Each row below holds a small network's activations on one record, seen along a few directions.
Here are examples, each followed by its value of one field, H.
Other fields move the rows too, some of them a lot.
In the rows, zero is written as 500.
Random noise pushes rows far along 12 fixed directions. That doesn't count. These rows show it; they differ only by the noise:
[712 574 464 572 393 592 590 471 413 616 666 249 474 663 398 227 584 366
 486 517 674 646 317 620 474 422 618 633 750 484 523 342 499 359 457 336]
[461 528 523 381 668 405 632 665 630 496 505 543 536 420 631 476 617 485
 354 610 571 411 360 600 448 524 623 459 585 586 560 599 589 632 654 433]
[411 464 427 506 537 487 515 612 560 547 466 617 561 418 650 565 617 496
 549 510 565 509 506 571 396 537 467 416 314 341 474 620 555 583 484 592]
[507 557 472 461 417 522 406 472 692 607 382 591 331 561 476 701 606 618
 582 368 465 719 582 515 552 358 546 416 463 479 487 461 691 365 483 605]
[481 499 560 456 536 449 571 637 472 441 624 425 562 403 519 363 464 540
 459 505 514 431 482 605 474 551 509 523 469 542 486 524 471 578 470 408]
[662 557 539 540 441 666 512 345 411 450 176 346 396 721 357 536 335 500
 427 532 499 469 454 297 568 573 658 678 704 684 512 503 405 316 796 599]
[332 498 505 350 503 432 403 729 678 583 623 533 483 370 630 423 478 612
 532 544 547 712 578 643 376 389 381 378 291 302 480 528 655 519 448 499]
[460 556 631 636 567 423 430 536 616 573 279 162 267 529 402 529 598 575
 633 558 487 673 566 646 499 340 462 372 482 478 343 590 440 417 558 650]
[503 529 477 416 623 489 598 592 508 599 331 670 533 543 698 746 536 425
 489 566 570 361 348 558 488 546 512 444 526 443 531 661 513 598 633 582]
[479 491 507 552 550 433 573 585 414 411 541 465 628 327 468 477 539 602
 551 440 470 356 574 589 483 674 510 455 325 560 420 588 442 687 398 509]
[495 616 699 477 578 406 453 469 502 385 531 331 328 434 298 590 311 619
 582 469 425 396 584 591 726 363 457 436 564 726 488 364 424 501 400 394]
[535 560 573 525 569 456 534 539 506 382 534 264 451 428 321 316 461 641
 469 458 471 458 587 591 554 567 600 441 510 759 445 459 490 545 513 420]
[598 547 453 325 440 540 558 597 613 551 618 599 468 568 523 416 523 604
 386 324 492 597 478 579 528 513 655 489 582 649 554 421 726 430 522 385]
[447 482 644 530 623 498 553 654 392 633 291 310 464 622 651 579 372 342
 593 731 635 416 301 619 417 424 325 525 492 277 462 693 254 489 703 598]

[441 512 387 391 513 498 427 658 640 635 613 624 531 458 623 463 542 562
 464 438 559 658 558 606 405 537 470 361 380 400 519 495 711 548 509 490] -> h8
[582 478 554 388 428 523 559 494 468 511 527 574 522 606 416 535 433 596
 469 339 402 467 468 448 584 531 573 584 541 674 568 436 541 443 557 416] -> h3
[613 622 383 419 517 523 474 481 341 446 624 463 597 422 541 309 288 498
 351 572 489 451 576 511 499 709 493 458 674 553 414 495 505 622 376 448] -> h6
[345 465 657 359 551 450 532 600 625 327 636 537 524 368 622 408 404 374
 273 757 597 406 322 378 461 343 542 781 670 474 712 446 461 473 683 317] -> h2
[572 557 416 430 354 553 464 548 502 586 583 579 578 473 596 502 520 496
 408 480 540 649 477 476 429 560 553 654 598 353 509 492 604 476 467 509] -> h8
[488 562 600 569 383 463 371 480 609 543 489 395 366 452 380 657 571 593
 588 415 459 689 587 516 565 351 498 590 510 443 475 416 527 396 434 547] -> h7
[360 534 426 478 675 390 485 514 664 562 494 644 571 340 490 682 690 497
 581 663 653 479 451 524 452 444 515 324 348 451 628 474 639 714 554 490] -> h9
[508 492 579 458 585 502 542 633 380 610 444 334 564 591 423 461 334 557
 593 543 570 440 431 600 460 578 422 448 369 532 512 538 399 567 677 471] -> h9
[470 513 420 630 681 632 418 360 431 395 456 439 300 642 547 374 254 272
 522 579 611 326 572 532 606 435 342 247 548 547 483 407 381 407 476 490] -> h3
[473 454 588 647 570 492 560 500 527 390 461 442 367 518 518 535 577 430
 533 399 475 349 502 588 593 434 505 475 498 587 465 522 388 442 469 502] -> h1
[575 564 495 520 529 528 507 481 619 429 427 515 372 528 444 568 564 590
 395 301 435 462 580 518 625 566 680 466 612 770 503 460 606 451 579 502] -> h5
[448 525 474 486 661 417 595 596 644 506 529 601 499 412 672 559 714 384
 401 584 601 411 368 612 476 462 583 439 600 495 559 567 578 612 545 456] -> h6
[466 445 558 619 583 400 641 559 421 567 620 433 643 442 464 526 715 381
 628 572 637 375 300 628 457 450 474 548 430 416 579 494 380 646 459 384] -> h2
[665 644 508 444 339 554 434 337 357 525 462 535 480 537 363 723 327 577
 575 435 433 526 537 407 655 499 509 619 640 525 484 388 490 449 350 519] -> h1
[480 630 520 396 658 425 495 617 478 522 507 428 563 375 570 513 371 483
 409 719 606 418 437 579 474 576 480 466 614 488 516 552 486 686 589 461] -> h5
[451 465 530 653 433 549 441 440 286 476 615 490 638 418 483 606 379 317
 633 605 639 366 439 426 488 499 322 710 403 240 574 411 264 551 394 469] -> h7

Which value of H does each new row have?
[666 460 409 448 412 709 544 533 341 549 406 660 525 753 661 531 297 457
 375 245 435 384 495 452 537 753 520 575 571 567 480 572 479 382 632 562] -> h8
[544 534 442 482 518 507 507 480 549 500 626 433 480 517 444 296 536 483
 425 520 551 574 492 535 489 480 573 448 600 587 529 396 592 483 490 389] -> h3
[673 669 454 460 558 513 477 342 420 522 369 559 405 580 454 734 382 512
 479 444 413 388 540 495 699 578 540 380 742 688 445 475 519 543 441 548] -> h9
[595 378 315 603 384 699 614 523 317 447 557 641 637 602 701 310 519 366
 425 303 529 388 493 489 413 734 529 593 441 417 445 590 448 431 423 534] -> h2
[528 500 543 526 591 436 577 555 550 450 560 460 414 501 582 426 588 454
 395 421 427 414 490 635 558 504 543 427 643 630 436 549 490 511 456 451] -> h9
[386 364 700 527 553 471 576 546 533 277 595 436 463 474 531 349 436 381
 349 554 470 308 407 419 528 410 511 713 582 610 608 473 333 418 637 352] -> h9
[521 465 624 387 434 509 493 580 451 511 427 579 427 606 644 632 306 539
 448 359 310 451 522 500 577 508 402 574 564 498 428 610 422 395 515 566] -> h9
[496 470 395 635 450 589 435 262 503 285 449 591 458 462 477 461 516 419
 409 493 442 439 630 272 549 542 568 549 572 566 492 449 484 426 435 566] -> h3
